These are the activations of a small neural network, seen along a few directions. Each row is one input.
In each table, some parts of the input vary, and every possible input appears once, in random order.
A made-up example of a description, with smaller parts first: one of 3 separate values, together with either a single point or one of 11 places around a ring or (one of 4 places along a line, together with one of 8 places around a ring).
Shared parts are said once, and a part with two or three values counts as separate values.

Other details of the inputs shift rows strongly along two fixed directions, in all tables alike. That doesn't count.

Rows:
R1: [ 34  15  29 -10  32 -16 -19 -11 -44 -18 -20  31  10  31 -11]
R2: [ 86 -20 -47  -1 -19 -16  15  14  37  14 -64   0 -36  26 -18]
R3: [ 59   6 -21 -10  36  15  48  32  75   6 -52   3  -5  22 -25]
R4: [ 68  16 -15   6  13  17  70  33  26  39 -65   6 -44  20   6]
R5: [-60   5 -11  -1 -38  36 -17   5  35  -7  36 -47  39 -32   2]
R6: [ 13 -19 -18 -19 -68   6 -39   6  56 -19  -8 -52  26 -17   3]
R7: [-37  17  18  24  79 -28  29  -5 -75  17  50  72 -14  23 -20]
R8: [-37  -7  31   2 -19   0 -45 -26 -61  -9  38 -28  -3 -24  40]
R9: [ 23 -15 -10   1 -11  15  48  35  59  24 -20 -22 -26 -11   2]
R10: [-68 -26  38   7 -20 -19 -53 -29 -49 -11  75 -24  10 -36  26]
R11: [ 10 -44  -7 -22 -52  -8 -23   1  56  -4   2 -53   4 -31  19]
R12: [ 68 -27 -17 -24  -7 -25   3   7  54   8 -38  -3 -10   9  -4]
R13: [-27 -17 -31  -4 -67  40  14  16  63   9   7 -64   9 -33   7]
R14: [-60 -18   1 -13 -23  20   0   9  42  -3  47 -48  29 -42  17]
R15: [ 96 -14 -47  -8 -10 -19  13  16  43  14 -68  11 -22  32 -22]
R16: [-48 -17   9  19 -33  -6 -45 -28 -51  -9  47 -24  -4 -14  14]
R17: [ 78  15   1   4  60 -39  13  -5 -65  18 -45  65 -43  47 -13]
R18: [-27 -15 -20   3 -71  46  17  15  56  11   4 -70  -4 -33  15]
R19: [  3  38  18  10  63  10  25   3 -32   2 -14  34  16  23 -16]
R20: [-75  14  26  10  -1  15   3  -7 -47   7  54 -16  19 -25  26]
R21: [-73 -12  45 -14 -17 -10 -66 -35 -27 -39  73 -23  53 -18  15]
R22: [-77  22   7  20   4  28 -25 -10 -24 -13  55  -1  42 -10 -11]
R23: [ 68 -14  -7 -32  -8 -21  -4   7  61  -2 -41  -8  -1  12  -6]
R24: [ 48   4 -45  25 -11  20  70  16  56 -11 -87  55 -71   9  -6]
R25: [ 27 -14  11 -39 -55  12 -32   4  49 -19 -25 -64  23 -28  20]
R26: [-53  12  18 -14 -25  35  -6   5  27  -7  22 -59  45 -43  23]
R27: [ -15   51   26   25  104  -25   32  -13 -113   27   20   93   -6   41
  -18]
R28: [-100    9   31   -1   19    7  -21  -14  -21  -18   85  -16   44  -30
    9]
R29: [ -19   44   -4   35   93  -25   25  -14 -103   25   29  103  -12   51
  -42]
R30: [-18 -15  -6  20 -12 -15 -17 -21 -24 -34 -34  55 -53   0   9]
R31: [ 94  -2 -33  -5 -12  -5   1  22  53  -3 -71  14  -6  41 -30]
R32: [  19   27   30    7   77  -48  -15  -29 -115    6    8   81  -11   41
  -12]
Each input here is: one of 2 separate values, together with either a single point or (one of 3 separate values, together with one of 5 places along a line).
Q: Changing only the choice among 2 separate values turns R5 into R6. The same change can be made to R7. Which row results?
A: R11
Q: Change only the choice among 2 separate values in R1. List by row number the other rows that result.
A: R19
Q: Change only the choice among 3 separate values in R25. List by row number the other rows that result.
A: R6, R23

Rows:
R33: [ 42 -25  -5 -25 -42  16   8  22  97 -24 -55 -29  -1 -14   0]
R34: [ 40  21 -20  -7   2 -11  12  -3   9   4 -36  26  -5  21 -15]
R35: [ 54 -14 -30 -34  -8   1  -4  19  69  10 -33 -35  15 -10   9]
R36: [-90   5  29 -13 -29  -3 -58 -36 -32 -24  86 -21  57 -38  22]
R37: [ -2 -41 -17 -15 -50   8 -21  13  86   9   7 -76  15 -27   8]
R38: [-24  -5 -47  -7 -25  35  65  43  96   5 -28 -18  -4 -18  -4]
R39: [-36  -6 -43 -11 -45  46  52  35 108   6 -12 -43  -3 -36  14]
R40: [ 47  23   5  -5  -5  38  41  26  50  21 -27 -77  17  -8   4]
R41: [ 75 -16 -26 -43 -20  -6  24  22  69  21 -45 -50  -4  -5  23]
R42: [ 38 -17 -33 -26 -74  29   0  22  67  14 -66 -64   1 -30  19]
R43: [ 44   5 -18  22  39 -11  28 -11 -69  25 -19  51 -50  45 -19]
R44: [ 54  -6 -22  15   1  -7  19  20   0  21 -27  18 -36  20 -16]
R45: [-54  -2  13 -13 -57   2 -35  -2 -12  -5  32 -48  30 -46  28]
R46: [ 15   2   4   8   1   0   7   4  12 -29 -29  27  -6  13  -9]
R47: [-103    4   27   -7  -42    9  -46  -41  -77   -4   66  -39   33  -37
   39]
R48: [ 67  18  -4  -9  47 -38  21  16 -27  28 -37  53 -17  30 -12]
R49: [ 48   4   7  -6  23 -10  15   2  25 -11 -43  38 -28  24 -13]
R50: [  9  53  36  25  77   8  24  10 -68  24  13  26  17  31 -23]
R51: [ 15  15   0  -8  73 -36  -1 -16 -51  -4  17  68  29  32 -28]
R52: [-13 -33  23 -29 -61  21  -8   3  50 -13  -1 -72  -3 -46  43]
R53: [-52   7  -6  29   8  -1 -33 -27 -64 -20  46  17  -4   9 -15]
R54: [-12  35   1  14  37 -19 -17 -24 -81  10  -3  58  -3  23 -14]
R55: [ 44  49  13   8  83  19  38  21 -23  23 -22  44   7  63 -42]
R56: [-69 -20  42 -11  -9  -3 -40 -16 -23 -23  49 -39  19 -48  26]
R57: [ 41 -38 -30 -11 -22  -5  10  20  84   6 -27 -32  12   8 -23]
R58: [ 53 -31 -31  -8 -48   4  11  26  96   4 -36 -29   0   3 -18]
R59: [-67  27  21  10  19 -22 -33 -33 -87 -21  56  46  39   3 -10]
R60: [ 61  -5 -34  13  -6  -1  17  18  31  14 -34  10 -36  25 -23]
R61: [ 61 -18 -26 -34  -9  -5   5  31  55  16 -39 -39  10 -13  16]
R62: [-69   9  36  34  18  -3 -33 -31 -98 -20  41  31   4  -8  27]
R63: [ 37 -19 -45   3 -50  28  -4  16  60   0 -38 -43 -26  -9  -6]
R64: [ 66  -1   2  -9  21  -7  19  14  34   1 -60  32 -40  17 -12]
R65: [ -8  15  19  32  64 -42 -10 -17 -83  17  41  78 -18  42 -30]
R66: [-103  -13   42   14  -37   20  -40  -39  -63  -27   65  -37   21  -39
   56]
R67: [-72 -16  23  12 -40   6 -27 -22 -52  -3  81 -33   9 -26  25]
R68: [-47 -31  21  -7 -58   7 -21 -10   3   2  64 -58  12 -34  31]
R69: [-11 -28   8  -9 -76  32 -16  18  60 -18 -14 -69   4 -51  42]
R70: [  9   3  22  16  75 -52  17 -17 -82  30  31  53 -25  46 -18]
R71: [ 37  18 -29  -5   1  -3   9  -2   0  -1 -56  29   6  22 -25]
R72: [-106   -2   44   12  -34   16  -58  -29  -36  -42   74  -25   24  -45
   35]
R73: [ 42  22 -28  -4   2  -2   7  -7   2   8 -51  25  -6  25 -14]
R74: [-48 -42   9  -7 -44  -1 -37   2  29   3  47 -77  28 -41  22]
R75: [ 55   1   8   1  18  -8  35   7  -9   5 -45  26 -46  22   6]
R76: [ 21 -22 -35  -3 -68  22  -8  16  80 -10 -12 -54  -8 -13  -4]
R77: [-26  10 -21  21  20  20  63  18  15  29  -1  22 -20 -27   3]
R78: [-76   9   2  34  14 -11 -37 -30 -89 -27  63  30  10  10 -24]
R79: [ 13 -26  -7 -42 -72   9  -3  15  64   6 -11 -81  15 -39  40]
R80: [ 78 -14 -18   4   6 -17  25  29  27  32 -43  20 -37  24 -16]
R81: [-11   8  13  23  76 -46 -11 -27 -63  13  44  66  -4  49 -36]
R82: [ -6 -32 -13  -8 -68  14 -20   7  75  -5  17 -57  12 -22   5]
R83: [-78 -18  49 -14  -4  -7 -30 -28 -41 -23  67 -44  14 -41  33]
R84: [-14  -9 -47  -9 -42  49  57  40 118  18 -29 -46 -14 -45  14]
R85: [ -18   42   17   19   57  -36  -15  -25 -102    8   23   79   -4   30
  -17]
R86: [-76   5  27 -10 -15  -7 -56 -26 -40 -12  72 -15  46 -35  23]
R87: [ 53  -3  13  -5  25 -15  19  16   1   5 -45  33 -36  11  -2]
R88: [-55 -15   8   8 -57  33 -42 -13  20 -32  14 -51  16 -40  42]
R89: [ 46   4   6  -8  57 -21  14  -4   6 -10 -31  46 -22  29 -23]
R90: [ 38   9 -12  15   7   5  11  -3  16 -15 -54  30 -24  27   1]
R91: [-47  45  41  15  49  29 -11   2 -54   6  52  -7  43   8 -10]
R92: [ 46  14  13   2  93 -37  22  -7 -35 -11 -31  90 -19  49 -43]
R93: [-67  -8   2  20 -34   1 -35 -13 -26 -26  65 -13  22 -11  -8]
R94: [ 46  30   5   4  55 -38  33  -6 -74  30 -28  70 -33  48 -11]
R95: [ 18  13 -23  21  37  12  93  11  16  43 -23  37 -40  -5  -3]
R96: [ 53   4   7  -7  66 -24  14   3   1   3 -41  46 -34  28 -23]
R97: [ 47  -2 -28  23  22  -1  12   7 -33  19 -35  31 -45  27 -22]
R98: [ 20  10   1 -21 -14  58  23  43  71   5 -26 -50  45  12 -18]
R99: [ 25  13  -6  22  30  -6  11  -6 -19 -22 -48  57 -16  35 -14]
R100: [-101    0   41   10  -33   14  -51  -32  -30  -50   70  -18   29  -33
   30]
R101: [-46  10  14 -14  33 -17 -39 -31 -47 -14  64  16  47  -5   4]
R102: [ 50  17 -10 -10  41 -29  14  -2 -12   1 -26  60  11  33 -27]
Q: Changing only one part turns R83 into R92. The same change can be made to R75. Which row results?
A: R46
Q: Changing only one part turns R82 into R68. The same change can be made to R90. Which row results?
A: R66
Q: What is each input in this table made of?
A: one of 5 places along a line, together with either one of 2 separate values or (one of 3 separate values, together with one of 4 places along a line)
Q: Start at R57 and move only the place on the line of 5, one step at a time. The first step leads to R81. Which rows follow, in order?
A: R37, R74, R70
Q: Change only the choice among 2 separate values in R39. List by row number the other rows that result.
A: R55
Q: Change only the choice among 3 separate values in R58. List by row number the other rows that result.
A: R33, R102
Q: Change only the place on the line of 4 in R94. List by row number the other rows that result.
A: R41, R47, R79

Rows:
R103: [ 33  32 -31  12  60  15  60  30  48  11 -34  53   2  40 -52]
R104: [ 61 -16 -14 -43 -57  16  -4  21  97 -10 -61 -60  17 -21  15]
R105: [-97   9  30  26  33 -19 -14 -31 -88  -2  82  43  -3 -13  13]
R106: [ -37  -34   11  -41  -65   21  -26    6   69   -9   33 -101   50  -57
   38]
R107: [ -90   11   15   34   19  -19  -25  -36 -105   -8   71   51    1   -2
    2]
R108: [-64 -20  -1   5 -65  15 -33 -12   0 -15  44 -46  16 -36  17]
R109: [  1  14 -17  -7 -42  72  55  42  74  29 -30 -79   9 -36  25]
R110: [ 10 -23   0 -30 -68  23 -33  12  72 -21 -23 -74  29 -37  21]
R111: [-16   8  28   6  57 -28 -10 -14 -66   7  39  36   6  15 -10]
R112: [120   3 -38   6  30 -20  41  24  22  27 -82  48 -49  60 -37]
R113: [ 82 -10 -26  -9 -21  11  28  18  67  -3 -89  -3 -38  14  -3]
R114: [-39 -37  10 -18 -74  25 -23   6  63 -12  35 -95  25 -54  35]
R115: [ -61   15   26   19   32  -29  -51  -34 -102   -7   73   31   24   12
   -9]
R116: [ -65   15   46   20   30  -18  -45  -40 -100  -28   56   36   15    8
    3]
R117: [ 73  19 -20  15  60 -21  39   0 -26   5 -73  88 -56  49 -21]
R118: [-26 -11   6   4 -10   0   5   1   3   3  23 -10 -12 -18  10]
R119: [115  25 -24   0  80 -44  35   6 -29  34 -65  82 -36  75 -46]
Q: What is each input in this table made of?
A: either one of 2 separate values or (one of 3 separate values, together with one of 5 places along a line)
Q: Change only the choice among 3 separate values in R116. List by row number the other rows that result.
A: R112, R114
Q: Start at R119 and move only the place on the line of 5, one step at a time. The first step leads to R115. Which rows follow, in order?
A: R112, R108, R107
